A small network was shown many inputs. Here are its activations along a few directions, one row for each input.
Each table varies a few parts of the input and shows all the possible inputs, shuffled.
A made-up example of a description, with smaller parts first: line(4) and (point or line(9) or (values(3) and ring(5))).
Shared parts are said once, and a part with two or three values counts as separate values.
In the rows, 128 means zero.

Other details of the inputs vary at random and push rows far along two fixed directions, the same in every table; ignore that.

Rows:
R1: [ 97 148 122 113 129 131 100 155 123 107 102 124 166]
R2: [207  94 108 174 163 115  86 164 109 193 169 151 105]
R3: [126  59 187 148 180  71 195 100 140 200 138 156  66]
R4: [124 139 121 102  97 166 134 138 124  78 102 138 149]
R5: [146  82 200 182 144  99 202  85 152 206 146 156  61]
R6: [200  84  99 182 166 135 106 175 120 201 127 159 117]
R7: [136 156 107 125 104 157 116 108 113  65 118 118 141]
R8: [205  99  93 191 150 150 112 159 128 204 120 153 102]
R9: [139  82 197 180 162  69 189  86 131 198 148 158  46]
R10: [102 152  98 110 120 149 107 140 133 114  98 108 150]
R11: [137 154 106 122 116 143 103 108 100  63 118 120 131]
R12: [124 136 119 103 102 162 129 138 115  77 101 133 145]
R13: [210  95  77 168 153 147 111 157 138 201 148 137  98]
R14: [210  93 111 175 151 136  99 162 124 199 168 148 115]
R15: [208 105  99 190 148 126  90 153 117 188 163 141  89]
R16: [125 167 114 125 105 146  90 139 127 112 136 105 150]
R17: [107 154  96 104 124 128  99 138 134 105 122 100 138]
R18: [ 51 140 224 112 121  65 196  60 138 117 148 114  89]
R19: [115 137 116 105 110 151 123 141 111  72 105 133 139]
R20: [143  71 177 154 161  78 211  86 156 200 156 139  50]
R21: [ 56 112 212  82 124  90 222  75 169 137 137 117 121]
R22: [ 64  98 215  96 105  99 246  46 137  97 119 144 103]
R23: [147  65 197 150 157  80 210  93 156 206 179 145  71]
R24: [218  74  79 175 142 149 129 147 101 164 137 169 101]
R25: [195  87 100 179 175 121  93 172 109 196 128 162 108]
R26: [107 161 109 127 116 151 104 144 126 112  96 115 154]
R27: [211 106 100 188 143 131  96 153 121 191 162 140  94]
R28: [108 166 119 132 113 134  88 140 121 103 114 115 144]
R29: [ 38 109 222  86 126  94 230  73 167 136 113 125 125]
R30: [113 155  96 104 119 142 108 137 138 114 123 101 145]
R31: [101 158 100  99 132 118 100 134 126 104 124 104 132]
R32: [104 144 111  90 125 138 113 147 137 114 128 106 166]
R33: [ 45 119 203 104 127  84 216  68 158 127 109 115  97]
R34: [118 139 118 105 105 154 129 141 113  72 102 130 143]
R35: [127 135 108 105  95 162 135 124 116  83 109 138 159]
R36: [ 99 152  96 112 127 135  97 141 129 107  99 110 142]
R37: [114 149 113 101 121 122  91 149 134 105 147 106 159]
R38: [205  92  94 161 168 110  92 166 120 189 175 146 102]
R39: [113 166 103 107 122 117  86 136 124 100 142 102 134]
R40: [211 100  83 177 154 121  93 155 127 188 168 135  85]
R41: [140  64 197 166 166  93 207 103 146 210 136 164  78]
R42: [131 140 101 116 102 161 128 111 112  72 116 131 152]
R43: [101 143 109  90 129 125 101 149 134 107 128 107 159]
R44: [ 92 139 115  98 130 135 114 150 134 111 105 116 166]
R45: [123 162 101 111 110 141  97 138 135 111 141  98 147]
R46: [ 99 145 111  88 138 116  99 146 126 107 129 111 154]
R47: [126 143  98 116 118 145 111 114  95  67 118 130 141]
R48: [131 142  93 122 111 153 115 117 102  70 119 127 146]
R49: [149  67 198 148 151  87 212  92 162 209 178 148  76]
R50: [117 159 128 109 105 148  96 145 135 113 139 113 173]
R51: [135 141 101 118  98 166 130 111 117  77 116 132 155]
R52: [140 151 114 121 101 160 121 103 115  69 115 118 140]
R53: [145 154 109 122  96 167 120 107 121  72 115 121 147]
R54: [109 155 131 118 119 145  99 148 128 113 120 125 170]
R55: [122 162 102 111 112 131  97 138 135 107 141  98 144]
R56: [ 93 141 113  95 126 144 111 148 137 114 104 116 170]
R57: [116 132 107 110 108 145 127 123 106  76 113 136 146]
R58: [ 36 108 217  90 137  73 211  76 158 127 115 125 112]
R59: [195  99  91 191 169 122  98 161 106 194 122 154  88]
R60: [118 150 113 100 117 128  99 149 136 108 146 106 164]
R61: [ 84 119 206 117 113  96 216  37 131  84 128 124  86]
R62: [108 152  98 111 114 154 110 140 140 119  97 111 152]
R63: [118 157 125 111 112 135  88 149 128 108 140 112 168]
R64: [105 153 129 119 124 132  89 151 122 106 120 125 165]
R65: [ 66 131 211  99 109  89 213  60 167 131 149 108 101]
R66: [110 157 133 117 113 151 101 147 135 115 119 127 174]
R67: [206  81  85 159 167 129 107 170 131 198 155 143 112]
R68: [ 95 154  99 109 134 125  96 139 121 106 100 113 136]
R69: [ 52 135 232 119 114  88 211  59 152 127 124 123 101]
R70: [ 98 150 126 112 118 151 115 150 135 115 101 124 176]
R71: [216  73  92 174 159 143 115 163  93 159 131 170  80]
R72: [119 135 105 106 115 141 117 123  97  75 111 138 143]
R73: [124 169 117 122 100 152  95 134 133 114 135 108 153]
R74: [211  91 106 179 156 123  88 166 118 194 168 150 108]
R75: [105 161 110 126 117 141 103 145 124 108  94 114 151]
R76: [108 156 132 118 119 137  96 150 128 108 120 124 169]
R77: [ 47 127 214 122 127  77 210  71 146 125 106 124  95]
R78: [230  82  71 187 145 153 122 136 101 160 146 166  96]
R79: [113 168 117 131 111 142  92 141 123 107 113 115 151]
R80: [ 99 156 134 115 131 122  90 147 113 104 121 128 160]
Each input here is: line(5) and (line(4) or (values(2) and ring(6))).
Changing only the line(5) part turns R42 into R51. The same change can be made to R45. Which row results?
> R65
Changing only the line(5) part turns R4 into R34. The same change can be made to R73. Which row results?
> R27
Changing only the line(5) part turns R71 into R12. The same change can be made to R80. Which row results?
> R54
Change only the line(5) part in R77. List by row number the other rows that result.
> R8, R26, R59, R75
Change only the ring(6) part in R68. List by row number the other rows that result.
> R9, R18, R31, R39, R59
Change only the line(4) part in R71. List by row number the other rows that result.
> R11, R47, R72
Start at R7 and move only the line(4) part, one step at a time. The first step leads to R78. Which rows follow, in order?
> R24, R34
Change only the values(2) part in R65. List by row number the other rows that result.
> R49

Rows:
R81: [196 131  63 148 119 171  73 153  83  88 131 149 138]
R82: [194 147  32 150 145 153  17 197 100 141 133 115 143]
R83: [137  73 173 153 165 100 184 118 143 191 129 156  94]
R84: [142  74 171 135 149  95 187 104 157 190 166 144  89]
R85: [193 152  52 156 123 181  36 194 119 152 133 128 169]
R86: [142  92 184 158 149  77 181  92 151 186 170 134  65]
R87: [186 134  55 145 129 177  52 196 119 154 124 131 175]
R88: [ 37 160 149  56 111 113 141 119 143  68 112  96 173]
R89: [151  93 163 176 160  92 153 116 130 197 133 149  71]
R90: [ 18 183 195  51  85 104 168  81 159  63 137  84 163]
R91: [178  74 145 165 138 123 202  83 121 155 130 163  66]
R92: [155 130  60 131 147 137  63 180 110 136 126 126 140]
R93: [ 54 191 154 100  94 125 116 117 138  78 111  93 169]
R94: [129  79 179 161 170  86 183 112 138 192 126 158  72]
R95: [ 75 167 124  86  90 150 135  87 113  26 102 110 158]
R96: [ 59 167 147  77  74 163 158  98 126  30  84 112 163]
What is each input in this table made of?
> line(4) or (values(2) and ring(6))
Start at R81 and move only the line(4) part, one step at a time. The first step leads to R95. Which rows follow, in order?
> R91, R96
